x =
[[148 106 134 157 111 144 158 110 136 151]
 [114 144 114 136 119 133 130 135 147 117]]
What is the entry in the bottom-right corner? 117
What is the top entry of the column that holds the smallest entry? 106
What is the entry directly below the largest entry? 130
The top-left entry -> 148
The entry just left of the largest entry: 144
The entry just left of 111 is 157
The bottom-left entry is 114

M =
[[121 133 127 123 126 130 139 127 157 136 129 126]
 [137 123 119 124 118 122 154 134 128 139 128 127]
 [135 135 135 117 108 130 116 120 133 140 135 128]]
Rows and columns are numbered from 0.
Report the entry directly above the smallest entry.
118
Report the entry at row 2, column 0.
135
The entry just right of 137 is 123
The entry just left of 118: 124
Report the entry in row 0 and column 0.
121
The entry just right of 136: 129
Report the entry in row 0 and column 1.
133
Report the entry just left of 154.
122
The entry directly above 154 -> 139
Report the entry just left of 136.
157
The entry in row 1 and column 0 -> 137
The entry in row 2 and column 1 is 135

a =
[[124 123 137 138]
 [119 116 148 150]
 [141 127 132 128]
 [121 147 119 127]
 [137 137 123 122]
 [127 128 127 127]
 [123 144 121 128]
 [122 121 140 142]
 [128 128 128 128]
 [117 116 148 151]
 [124 140 123 128]
 [124 141 123 127]]
The 1st entry in reading order: 124
The entry in the bottom-right corner: 127
Report the smallest entry in the first column.
Answer: 117
Report the bottom-left entry.
Answer: 124
Report the top-right entry.
Answer: 138
Report the 3rd-last entry, reading row by row.
Answer: 141
Report the largest entry in the first column.
Answer: 141
Report the entry directly below the largest entry.
Answer: 128
Report the entry directly above 147.
Answer: 127
Report the last entry of the largest entry's row.
Answer: 151
Report the 2nd entry from the end, reading row by row.
Answer: 123
Report the 2nd entry on the diagonal from the top-right corner.
Answer: 148
The entry just left of the largest entry: 148
Report the entry directly below 138.
Answer: 150

Questions about the matrix below.
1) The entry in the bottom-right corner?
2) The entry in the bottom-left corner?
3) The second entry on the main diagonal?
4) The top-right entry?
5) The 4th-last entry, reading row by row?
6) The second entry in reading order?
[[125 131 131 130 117 133 126 127 129 126 128]
 [122 133 129 132 134 133 130 131 127 124 130]
 [123 130 126 119 126 125 129 130 125 130 126]
 [134 124 132 105 124 128 130 130 127 129 127]
 [122 122 132 125 129 131 132 129 126 135 131]
 [126 126 128 123 135 128 131 127 131 125 127]
 [119 134 125 134 131 128 125 127 130 129 127]
 [136 125 130 130 124 123 127 130 131 123 124]
 [130 124 126 130 129 126 124 126 127 126 122]
 [122 127 130 121 125 120 129 130 130 133 130]]
1) 130
2) 122
3) 133
4) 128
5) 130
6) 131

Read these off the table that follows. Indices start at 0.
1) Which number is the bottom-left entry?
2) Which number is the entry in row 0 and column 2?
3) Which number is the entry in row 1 and column 1?
4) Which number is the entry in the top-right corner?
5) Which number is the entry in row 1 and column 2?
[[127 140 135 123 123 150 103 148]
 [125 109 139 119 122 150 114 147]]
1) 125
2) 135
3) 109
4) 148
5) 139

Questions about the array below.
1) What is the 3rd entry in reading order?
2) What is the first entry in reading order?
3) What is the entry just left of the largest entry?
4) What is the entry just left of the smallest entry?
((139, 121, 145, 119, 146, 140, 142), (129, 132, 122, 129, 122, 126, 123), (108, 115, 129, 147, 126, 108, 134), (153, 137, 135, 102, 138, 156, 129), (138, 147, 105, 123, 106, 131, 107), (111, 104, 146, 145, 143, 111, 150), (126, 139, 106, 133, 106, 120, 110), (150, 137, 132, 105, 135, 153, 127), (106, 122, 116, 150, 113, 104, 123), (140, 133, 130, 117, 131, 140, 127), (147, 142, 123, 107, 126, 150, 119), (110, 111, 138, 144, 135, 112, 141), (140, 121, 145, 119, 146, 139, 142), (141, 147, 107, 120, 109, 135, 108), (149, 150, 109, 111, 112, 144, 108))
1) 145
2) 139
3) 138
4) 135

arr =
[[141 125 119 124 131 138 112 118 124 128 119 133 128 137 121 123]
 [126 118 139 130 136 149 108 140 119 128 136 139 128 145 134 137]
 [141 124 118 126 131 125 155 119 126 127 120 130 128 131 121 117]
 [136 136 126 125 119 114 146 128 135 129 125 118 128 108 126 131]]
Counting starts at 0.
Which number is the entry in the bottom-right corner?
A: 131
The entry in row 2 and column 0 -> 141
The entry just left of the largest entry is 125
Which number is the bottom entry of the column that holds the largest entry?
A: 146
Which number is the entry in row 1 and column 0?
A: 126
The top-left entry: 141
The entry in row 1 and column 2 -> 139
Which number is the entry in the top-right corner?
A: 123
The entry in the bottom-left corner is 136
The entry at row 0, column 2: 119
The entry just right of 135: 129
The top entry of the column that holds the largest entry: 112
Which number is the entry in row 0 and column 1?
A: 125
The entry just left of 129 is 135
The entry in row 2 and column 2 -> 118
The entry just right of the largest entry -> 119
The entry directly below 134 -> 121
Which number is the entry just right of 112?
A: 118
Which number is the entry directly above the largest entry?
A: 108
